These are the activations of a small neural network, seen along a few directions. Each row is one input.
In each table, some parts of the input vary, and every possible input appears once, in random order.
A made-up example of a description, with smaller parts first: one of 8 places around a ring, together with either a single point or one of 9 places along a line or (one of 3 separate values, together with one of 4 places along a line).
Shared parts are said once, and a part with two or three values counts as separate values.

Other details of the inputs vary at random and push rows far along two fixed directions, the same in every table; ignore that.

Table:
x1: [ 5.33  1.96  0.64 -4.88 -2.02  0.93 -5.86  1.40 -3.71 -3.60 -3.87]
x2: [ 0.66  1.95 -2.08  5.50 -0.17  2.71  2.04  4.48 -0.98 -1.35  1.62]
x3: [ 4.76  3.19 -2.62  6.23 -0.57  4.35 -0.32  5.22 -3.42 -2.66 -0.03]
x4: [ 6.97  2.09  0.53 -1.98 -2.79  2.88 -7.04  0.25 -5.46 -1.83 -4.15]
x5: [ 0.90  0.41 -1.63  4.57  1.81  2.53  3.05  4.19 -2.34  0.30  1.41]
x6: [-0.39 -2.39 -1.05  1.45 -0.68 -0.79  2.02  0.13  2.18 -0.18  2.19]
x7: [ 0.48 -0.34  1.25 -2.59 -0.21 -0.21 -0.91 -1.47 -1.91 -0.04  0.76]
x8: [ 6.75  2.44 -0.39 -0.01 -1.49  3.31 -4.40  1.06 -5.66 -1.06 -2.33]
x9: [-2.94 -0.73 -0.26  4.61  1.95 -0.97  3.61 -0.81  2.61  2.33  3.11]
x10: [-0.64  0.57  0.18 -0.73 -1.10 -0.91 -0.67 -2.05  1.89 -0.05 -0.08]
x11: [ 0.03  0.13  0.03  0.50  1.20  0.40  1.98  2.33 -1.14 -0.26  1.39]
x12: [ 0.48  1.74 -1.61  6.00 -0.15  2.11  2.39  2.29 -0.53  0.78  3.14]
x13: [-4.41 -1.71  1.17 -1.19  0.33 -2.18  1.47 -3.53  4.86  1.00  1.24]
x14: [-4.03 -0.76  0.38  1.05  0.37 -1.34  2.53 -1.46  3.95  1.65  2.58]
x15: [-2.94 -1.49  0.14  2.26  2.67 -0.26  5.02 -0.48  0.08  2.96  4.50]
x16: [-0.72  0.36 -0.55  3.43  0.85 -0.15  2.11  1.64  1.08 -0.69  0.73]
x17: [-0.92  0.04 -0.20 -0.41  0.81 -0.34  1.80  1.44 -0.60 -0.16  0.63]
x18: [ 0.70  0.77 -1.10  6.47  0.88  1.95  2.51  1.25 -0.86 -0.10  2.78]
x19: [ 2.20  0.35  1.05 -4.05 -0.94 -0.12 -3.35 -1.83 -2.25 -0.37 -1.16]
x20: [ 2.23  0.75  0.34 -2.90 -0.63  0.36 -3.01  1.19 -1.49 -1.37 -2.93]
x21: [ 0.89 -0.14  1.62 -5.81 -1.15 -1.54 -3.33 -3.13 -1.30 -0.34 -1.32]
x22: [-1.74 -0.46  1.43 -4.78 -0.77 -3.60 -3.19 -2.74  3.61 -1.55 -2.83]
x23: [-3.38 -2.04  2.54 -9.19 -0.48 -4.34 -2.15 -3.39  2.72 -0.86 -2.00]
x24: [-0.51  0.09  1.03 -0.76 -0.53 -1.91 -0.92 -2.32  1.86  0.24 -0.15]
x25: [ 6.83  2.47 -0.96  1.35 -1.42  4.06 -4.25  4.09 -5.23 -2.64 -3.60]
x26: [ 1.39  0.97 -1.49  4.37  1.68  2.32  3.49  4.14 -2.49  0.30  1.41]
x27: [-1.21 -0.75 -0.05  1.15  1.56  0.02  2.72 -0.75 -0.78  2.55  1.95]
x28: [-0.59  1.14 -2.30  5.61  0.82  2.01  3.83  3.07  0.36 -0.67  1.62]
x29: [ 1.72  0.30  0.47 -1.53 -0.21  0.59 -2.05 -0.87 -2.00  0.83 -0.90]
x30: [-0.09  0.49 -0.19 -0.49 -0.81 -0.67 -1.67 -1.72  1.37  0.19 -0.21]
x31: [-3.17 -1.38  1.76 -6.24 -1.14 -3.97 -3.14 -3.71  4.15 -2.25 -3.01]
x32: [-4.30 -2.02  0.02 -1.60  1.85 -2.23  2.79 -0.88  3.03  2.12 -0.29]
x33: [-2.84 -0.88  0.51 -1.26  0.03 -1.04  0.39 -0.84  3.41 -1.36 -0.68]
x34: [-3.18 -1.87 -0.39  2.83  2.59  0.15  4.44 -0.58  0.23  3.48  3.24]
x35: [-3.60 -0.66  0.24 -1.74 -0.34 -1.63  0.35 -0.50  3.71 -0.84 -0.16]
x36: [-3.46 -2.28  1.37 -2.68  0.29 -2.28  0.49 -3.62  2.26  3.19 -0.99]
x37: [ 1.06  0.77 -1.75  5.01  1.49  2.65  2.96  4.03 -2.04  0.84  0.45]
x38: [-2.52 -3.76 -0.22  0.91 -0.39 -1.96  2.77 -2.76  3.13  2.30  3.83]
x39: [-1.79 -1.27  1.59 -5.21 -0.63 -2.45 -2.40 -4.09  1.11  1.90 -2.15]
x40: [ 5.99  1.96  0.55 -3.27 -2.55  1.57 -6.08  1.35 -3.42 -2.69 -5.72]
Description of these inputs: one of 2 separate values, together with either a single point or one of 8 places around a ring or one of 11 places along a line.
Q: The inputs of x39 and x37 match in every part but the choice among 2 separate values. If x30 is changed in the same way as x39 into x37, which row does it become?
A: x3
Q: The inputs of x15 and x11 match in every part but the choice among 2 separate values. If x36 is changed in the same way as x15 into x11, which row does it become?
A: x40
Q: Change only the place on the ring of 8 in x18. List by row number the other rows that result.
A: x9, x10, x12, x13, x14, x24, x30
Q: Change only the choice among 2 separate values in x6. List by row number the other rows that result.
A: x38

Table:
x41: [-6.90 -1.17 -0.14  6.65  5.15 -0.88  8.36 -1.62  2.08  5.83  6.03]
x42: [ 3.06  3.28  2.15 -6.13 -1.17  0.11 -5.74 -1.79 -3.62 -1.50 -2.88]
x43: [-3.15 -1.05 -1.08  6.22  1.48 -0.74  7.26  1.00  2.61  0.54  7.51]
x44: [ 4.37  2.63 -2.43  5.32 -2.53  3.14 -2.21  3.64 -0.40 -4.48 -0.77]
x45: [ 2.97 -1.77 -0.57  2.40  1.65  2.59  2.80  2.07 -5.67  2.63  3.24]
x46: [-5.48 -5.37  0.35 -3.69  2.25 -3.47  3.63 -0.63  3.40  3.47 -1.04]
x47: [-3.87  0.12 -0.52  2.84  3.57  1.45  6.62  1.64 -1.45  2.97  4.72]
x48: [ 2.40  1.55 -0.14  5.07  0.92  2.03  0.75 -0.58 -3.35  2.30  2.06]
x49: [ 1.20 -0.36  0.42 -8.01 -1.09 -1.05 -3.73  1.57 -1.46 -1.69 -5.55]
x50: [ 0.08  1.13 -2.30  7.27 -2.01  2.19  0.77  1.10  3.21  0.11  1.47]
x51: [ 7.19  0.11 -0.78  2.88 -0.64  3.89 -1.28  1.04 -6.74  1.23  1.42]
x52: [ 4.93  2.37 -1.29  5.04 -2.71  2.89 -1.70  0.57 -2.21 -2.83  3.11]
x53: [-5.55 -3.58  1.68 -6.69  1.90 -3.50  3.06 -2.97  0.92  3.82  1.87]
x54: [ 5.26  3.51 -1.06  5.05 -0.53  3.86 -2.72  3.38 -3.80 -1.48 -3.62]
x55: [-1.62 -0.60  0.84 -5.30 -0.88 -3.01 -1.70  1.18  3.73 -5.55 -2.26]
x56: [-2.71  0.78  0.63 -5.90  0.43 -1.30 -1.51  0.52  1.28 -1.33 -4.21]
x57: [-2.43  1.92  1.27 -5.24  0.40 -1.67 -2.83 -0.43  1.59 -0.93 -4.88]
x58: [-0.61 -2.56  2.00 -3.42 -0.57 -2.40 -1.88 -6.16  0.87  2.89  0.19]
x59: [ 0.01 -2.85  0.39 -4.82 -0.70 -1.97 -2.55 -1.83  1.62  0.81 -4.11]
x60: [ 4.38  4.53 -0.91  4.05  0.15  3.63 -2.89  3.91 -3.77 -2.12 -3.82]
x61: [ 0.10  0.84 -1.99  5.48  0.05  0.47  3.25  4.84  2.22 -3.12  1.72]
x62: [ 2.01  0.26  1.85 -6.84 -2.37 -1.68 -4.01 -0.91 -0.16 -5.65 -0.20]
x63: [ 0.49  0.27  0.83 -1.22 -3.92 -1.09 -4.14 -5.58  3.21  0.37  1.39]
x64: [-6.13 -4.01  0.80 -1.02  1.17 -3.48  2.38 -3.93  5.90  3.71 -1.39]
Q: What is each input in this table made of?
A: one of 2 separate values, together with either one of 4 places along a line or one of 8 places around a ring
Q: The inputs of x60 and x41 match in every part but the choice among 2 separate values. If x56 is changed in the same way as x60 into x41, which row does it become?
A: x47
Q: Change only the choice among 2 separate values in x62. List by row number the other rows that result.
A: x55
